A small network was shown many inputs. Here are its activations along a few directions, one row for each input.
Each table varies a few parts of the input and shows all the possible inputs, shuffled.
A made-up example of a description, with smaller parts first: one of 3 separate values, together with either a single point or one of 9 places along a line or (one of 6 places along a line, together with one of 8 places around a ring).
Shared parts are said once, and a part with two or three values counts as separate values.

Other details of the inputs vary at random and push rows far along two fixed directions, the same in every table; ignore that.
These rows show it; all are for the same input, with only those details redrawn:
[-61 -17 -24  15 -42  12  62  21 -11   0  51  52 -57 -19]
[-26  26  33  27  56 -47  27 -15 -28 -15 -28  26  53 -60]
[ 37  -9 -19 -55 -41 -24 -29  42  22 -18 -19 -35 -12 -43]

Rows:
R1: [  0 -14   1 -41 -33  13 -76  25   0 -16  26 -80  32  22]
R2: [ -1  50  33  13  65 -29  13 -63 -27  -5 -24  27  68   3]
R3: [ -14  -40  -15   51  -15   30   79   15  -11   45   12   45 -100  -10]
R4: [ 71 -12 -17 -55  -8  -1 -57  18  81  28 -43 -19  -5  31]
R5: [ 25  10  25  54  76 -56  11 -62 -26   5 -39  31  66  -8]
R6: [-58  -9  14  79 -52  60  12   2 -39  -9  67  -6 -52  68]
R7: [ 80 -23 -32 -37 -32 -21 -58   7  37   3 -32 -12   2  41]
R8: [ 57 -48 -31 -19 -37 -31 -39  34   2   1 -35 -24 -33 -53]
R9: [-10  58  47  -3  90 -11  22 -45  13  17 -32  26  64  -2]
R10: [ 12  20  38  38 102 -36  20 -49  14  31 -53  28  64 -15]
R11: [ 28  16  10 -51  -6  48 -57  15  13   6  30 -78  11  38]
R12: [ 13  14 -28 -94 -27  -6 -65  15  50 -16   0   4  21  24]
R13: [-35  40  23 -10  65 -38  -2 -42  -2 -13  -9  41  87 -24]
R14: [ 83 -47 -26 -22 -33 -22 -37  10   7   6 -47 -31 -20   2]
R15: [ -3 -17  13  47  65 -50  17 -33 -29  -2 -33  31  56 -70]
R16: [ -2 -48 -27  62 -37   9  66   4 -51  21  21  48 -99  -1]
R17: [  1  -4 -14 -57 -22  18 -67  18  -5 -17  47 -68  40  27]
R18: [-19 -47 -21  39 -10  38  81   3   5  44  23  47 -84  -6]
R19: [ 37  -1  13 -22 -43  24 -68  13 -12 -10  14 -89  23  42]
R20: [ 30   9  33 -11 -16  40 -78  29  24  -7 -15 -93 -20  35]
R21: [ 37  -9 -19 -55 -41 -24 -29  42  22 -18 -19 -35 -12 -43]
R22: [-52  20  58  64  50 -10 -33 -18 -37 -33   0 -30  74   7]
R23: [ 59  -4 -14 -57 -38  -5 -29   5  14  -7 -30 -39  -8  14]
R24: [-12 -17  19  45  66 -58   5 -36 -17   1 -41  37  74 -48]
R25: [ -7 -55 -34  51 -32  15  69  -9 -35  19  33  49 -81   2]
R26: [-57 -37 -44  18 -31   7  26  -1  31  13  60  90 -25  38]
R27: [-63 -23 -31   1 -37  21  61   6   0  -1  64  54 -42 -18]
R28: [  1  45  61  33  87 -24  56 -17 -14  14 -54   9  32 -40]
R29: [-10   0  16  32  74 -63  -5 -45   0  -2 -25  43  89 -38]
R30: [-53   5 -15  24 -39  65  22 -12 -48  10 102   3 -17  67]
R31: [ 53   7   2 -74 -16  12 -24  21  59  18 -38 -47 -14   6]
R32: [ 39  31  -5 -88  -7  20 -48  11  67  13 -22 -14  -4  40]
R33: [ 25 -12 -25 -77 -38 -15 -47  22  39 -14 -13 -27  12 -18]
R34: [ 76 -37 -12 -40 -13  -4 -33  22  52  33 -59 -41 -26  -6]
R35: [-22 -11 -12  33 -44  21  80   7 -34   4  35  40 -80  10]
R36: [-28  78  44  64  78  35 -20 -20 -24 -33 -22 -31  39  25]
R37: [-58  35 -25  76 -46  71  10   5 -44 -29  63  -1 -53  73]
R38: [  2  22 -26 -20 -28  20 -92  39   6 -54  -1 -81   5  32]
R39: [ 11  31  40  33  63 -32  44 -46 -42 -11 -33  12  49 -31]
R40: [  0  41  52  18  88 -14  54 -30  -3  13 -44   8  48 -37]
R41: [ 28   6  26 -37 -16  43 -65  21  19   8   7 -89   3  34]
R42: [-48  12 -26  -5 -34  39  37 -23  -3  10  53  72 -40  71]
Changing only one part turns R7 into R26. The same change can be made to R25. Which row results?
> R15
Describe the family of inputs behind these rows.
> one of 3 separate values, together with either one of 4 places along a line or (one of 2 separate values, together with one of 5 places along a line)
Which other rows does R31 become when the choice among 3 separate values takes its other values? List them by row number.
> R23, R33
Which other rows does R37 become when the place on the line of 4 takes its other values? List them by row number.
> R6, R19, R30
A walk changes only the place on the line of 5. It starts at R21 and steps to R27. List the rest of the walk in order.
> R33, R13, R12
Which other rows does R32 become when the choice among 2 separate values takes its other values? List them by row number.
> R4

Rows:
R43: [ 70  21  36 -39  60 -43 -49  -9  23   2 -82 -47  70 -37]
R44: [ 51  58  56 -26  99 -57 -36 -26   8 -11 -94 -24 104 -49]
R45: [-53 -31 -47  -1 -71  38  63  27   8  12  71  52 -93  12]
R46: [-49  23  34  80  78  -9  75 -53 -31  20  -9  80  22   3]
R47: [-77 -18 -24  50 -67  86  63   7 -28  16 102  32 -97  73]
R48: [ 96  -3   8 -24  20 -68 -75   3   2 -18 -87 -59  52 -44]
R49: [ 52 -32 -37 -35 -53   7 -22  27  37   9 -12 -20 -53   7]
R50: [-79  12   9  35  43  13  32 -45  -7  17  50  71  41  41]
R51: [-82  44  24  24  56  -9  34 -50 -20 -12  30  70  69  15]
R52: [  86  -57  -59 -108 -110   25  -62   71   73   10   -1  -73  -82    3]
R53: [-48  22  33  59  69 -40  56 -39 -52  -9 -11  57  55 -46]
R54: [ 66  -4  13 -35  23 -43 -46   8  14  -5 -60 -50  42 -43]
R55: [ 34   0  27   6  46 -56 -22 -13 -21  -9 -53 -21  61 -51]
R56: [ 12  -6 -14 -36 -46  16 -64  41  22 -22  10 -59 -11   8]
R57: [ 34 -41 -45 -22 -64   8 -10  29  23   6   6  -9 -65   8]
R58: [ 15  -7  -7 -15 -53  49 -27  26  12   3  26 -50 -46  50]
R59: [-96 -24 -38  42 -77  76  54  23 -16   3 109  37 -97  54]
R60: [-85  49  54 115  88   8  67 -61 -88  -9  25  50  51   9]
R61: [ 52  -6 -24 -70 -40  -3 -32  35  42  -3 -19 -36 -24 -13]
Describe the family of inputs behind these rows.
> either one of 2 separate values or one of 5 places along a line or (one of 3 separate values, together with one of 4 places along a line)

Rows:
R62: [ 53  -7  -1 -16  12 -69 -18   7 -19 -22 -58 -17  30 -75]
R63: [-104   55   47  107   77   14   39  -61  -66  -15   35   57   66   40]
R64: [-98 -10 -26  44 -43  59  33   6 -15  -1 102  42 -49  55]
R65: [ 21 -33 -42 -67 -91  36 -69  59  34 -13  36 -76 -44  17]
R66: [ 51   6  15 -14  30 -58 -11   8  -4 -15 -69 -19  31 -69]
R67: [ -5 -71 -43  37 -54   9  59   7  -7  34  31  57 -90   7]
R68: [ 43  12  -5 -78  13 -28 -43   0  48   3 -34  -7  43 -11]
R69: [ 54  55  44 -15  43  -3 -83 -14  -3 -29 -52 -84  73  23]
R70: [-69  -6   3  44 -35  54  43   1 -35   2  75  13 -45  38]
R71: [-18  -7  31  80  77 -28  72 -43 -29  22 -39  59  13 -33]
R72: [ 112   17   29  -49   44  -54  -62   17   34   -5 -116  -72   44  -67]
R73: [ 12 -32 -59 -82 -79  23  -6  31  65  18  37  14 -58  26]
R74: [-61  58  72  97  99  17  49 -55 -72   3   7  19  59  20]
R75: [  8 -37 -65 -88 -92  28  -4  38  69  16  45  16 -74  30]
Describe the family of inputs behind these rows.
> either one of 3 separate values or one of 5 places along a line or one of 6 places around a ring
Which other rows belong to the same alternative as R67? List them by row number.
> R62, R66, R71, R72
A walk changes only the place on the ring of 6. It starts at R70 and steps to R65. List the rest of the walk in order.
> R64, R63, R69, R74
